Each row has a name. After each piece below comes the name of the row it's from, unless a question asks for something else. Each question is about the rows just above it.

Columns, left to right: T F A R Y G S
Dozaf: [42  4  2 -1  1  4  2]
bife: [ 1  4  2 -1  1  4  2]
fubil: [-4  0 -2 22 53  7  1]
Which column holds [42  1] top down? -> T
The entry that follows [22]: -> [53]
Count the entries of [1 4]: -> 2
Which column holds [4 0] top down? -> F

Columns, left to right: D X L Q C
zod: [  9   1 -27   2   1]
penuv: [  2  -7  58  24 -43]
bilo: [  9  -4  29  21 -37]
What comes right after [58] in the named rows? -> [24]
How many entries does [ 9 -4 29] have? -> 3
Which column holds [ 2 24] top down? -> Q

Columns, left to right: B H Z U K J
Zoz: [-13  19 -55 -25  -2  28]
diz: [ -3   2  -3  10 -24   4]
rut: [-12 -12 -10 -28 -20 -20]
Number of entries in [-13  19]: -> 2
What comes right after [-10] in the named rows? -> [-28]
[  2 -12] is in which column, read top down? -> H
The next entry after [-10 -28 -20]: -> [-20]
What is the next entry after [-13  19]? -> [-55]

Columns, left to right: W N P V M
Direp: [ 30   7 -14   5   7]
mus: [ 11   1  -2 -57  25]
Kab: [  8 -10  -6 -11  12]
zonu: [ 22 -39  12  21 -28]
bar: [ 1  8 18 20 -2]
kuf: [  1 -15  16  24  -8]
Doka: [  6 -11  -8  -7   4]
Zigu: [17 -2 14 -8  8]
mir: [ 4  9 25  0  8]
ladol: [  2   4  -5 -39  -3]
Fivip: [ 13 -21  14  19  -7]
gigis: [ 10 -15  -1   9  -8]
What comes right after [17] in the named rows? -> [-2]
Count the entries of [17]: -> 1

Columns, left to right: turok dumo Bog zodag bav Rafez figos napif Vug
sop: [25 21 10  7 -5 12 10  7 58]
dobu: [ 55   7  19 -33 -43   4  27 -14  16]
mipe: [  6 -15  -3 -32 -38  -3  23   8 -28]
fetug: [  9  -5 -21  -5   4  11   7 -19 -15]
moli: [  8 -23   7  -1   6   8  18  -4  10]
Number of entries in [  6 -15  -3 -32 -38  -3  23   8 -28]: -> 9
What is the next entry after [ 9 -5]? -> [-21]
What is the next entry after [25 21 10  7 -5 12 10]? -> [7]
Which column holds [  8 -19] top down? -> napif
Which row holds [  8 -23   7  -1   6   8  18  -4  10]? -> moli

Columns, left to right: begep fupig gasut keb
Goto: [  8   0   7 -41]
Diga: [-42  27  11  50]
bap: [  7  18  37 -22]
mos: [13 22 42  6]
vus: [  6 -32  20  10]
What is the next entry after [18 37]? -> [-22]
What comes right after [11] in the named rows? -> [50]

Columns, left to right: Zova miza Dobip basor Pemup koz Tekom Zibi
sike: [ 27 -18 -19  39  25 -13   3  -1]
pamut: [ -5  19  -1  20  34  -8  24 -30]
kuves: [-21  21  35 -23  -9 -34 -59  28]
med: [24 -4  2 46  3  2 26 -3]
Luk: [-43   8  12  17 -50  21  35 -26]
zud: [-32 -22 -21 -13  24  34  -8  16]
What is the next entry after [24 34 -8]? -> [16]
[-4  2 46  3] -> med
[-18  19  21  -4   8] is in which column, read top down? -> miza
What comes right after [-4] in the named rows? -> [2]
Where do [-21  21  35 -23  -9 -34] appear? -> kuves
[ 24 -59] is in which column, read top down? -> Tekom
Give the next entry after [-21 -13  24  34  -8]. -> [16]

Columns, left to right: nazo zenez Pefi mep geba sudel
Gok: [-31   3   6  15 -46 -38]
Kaz: [-23 -19  11  -7   3  20]
nived: [ 22   3 -28 -21  -8  17]
lare: [-7 12 37  7  0 24]
suna: [-30  10 -33 -11   2   0]
duk: [-4  1  1 -5 -8 -1]
Libip: [ 17  27  32 -35  -2 -14]
Count the entries of [-7 12 37  7]: -> 4
What is the next entry after [-7 12 37]? -> [7]

Columns, left to right: rigab Parok nedi sapi fesu Kulug paran roza nolu Lili
relu: [ 14 -32  -8 -19  -7 -18 -38 -26   3   5]
Letil: [ 10 -21  -7 -23 -15 -12 -22 -29   6  11]
sep: [-16  10  39 -46  -1 -37  -8  23  17  -6]
kup: [  9  -5  -7 -43 -42 -14  -1 -43   5  13]
Fubi: [-16  10  39 -46  -1 -37  -8  23   9  -6]
gigo: [ -9  17  40 -35   6  -6  30  16  32   3]
Fas: [ 18 -31  -4   6  20   7 -13 -11  12   2]
saz: [-45  41  26 -18  -3 -29 -32  40   0  14]
[-21  10] is in which column, read top down? -> Parok
The row with [23  9 -6] is -> Fubi
[13 -6] is in which column, read top down? -> Lili

Columns, left to right: bub ses lelu keguz
Ganol: [-6  3  9  2]
vef: [  8  -3 -16   3]
dakom: [ 0 -8 -6 10]
Tipiv: [  8  -3 -16   9]
safi: [-8 10 -6 -8]
Ruv: [  8  -3 -16  28]
venur: [ 7 11 10 -1]
Tek: [-6 -8  7  2]
What comes right after [0] in the named rows? -> [-8]
The row with [-6  3  9  2] is -> Ganol
What is the next entry after [-6  3]? -> [9]
[-6  8  0  8 -8  8] is in which column, read top down? -> bub
[-8 -6 10] -> dakom
Which column holds this, read top down? [-8 28] -> keguz
Count the entries of [ 0 -8]: -> 2

Columns, left to right: Rorar sede fuf gar sol
toba: [-38 -26  -2 -23 -15]
Fidi: [-38 -23  -2 -26 -15]
vuto: [ -2 -26 -14 -38  -5]
[-38 -26  -2 -23] -> toba
What is the next entry after [ -2 -26 -14]? -> [-38]
The next entry after [-23  -2 -26]: -> [-15]
Which column holds [ -2 -14] top down? -> fuf

Columns, left to right: Tusuf libav rinik pepu ribik nadu femi
Tumef: [ 55  40 -16 -15  25  -9 -30]
fiv: [ 15  51  18 -14  44  21   5]
fize: [ 19  58   6 -32   6  33  -7]
Diro: [ -7   0  47   2  45 -30 -15]
ziv: [-27  26  50  -7 -13   5   4]
Kez: [ 25  39  13   8  23 -37 -27]
dez: [ 28  12  -8   0  -2 -25 -26]
Tadu: [-12  28   9  23  -6 -40 -19]
seg: [ 10  29  -9   9  19 -15 -11]
Radeb: [  5  25 -15   7 -23 -25 -26]
The entry that follows [44]: -> [21]
[ 6 47 50 13 -8  9 -9] is in which column, read top down? -> rinik
Which column holds this, read top down? [-30   5 -37 -25 -40] -> nadu
The entry that follows [21]: -> [5]
Count the entries of [  5  25 -15   7 -23]: -> 5

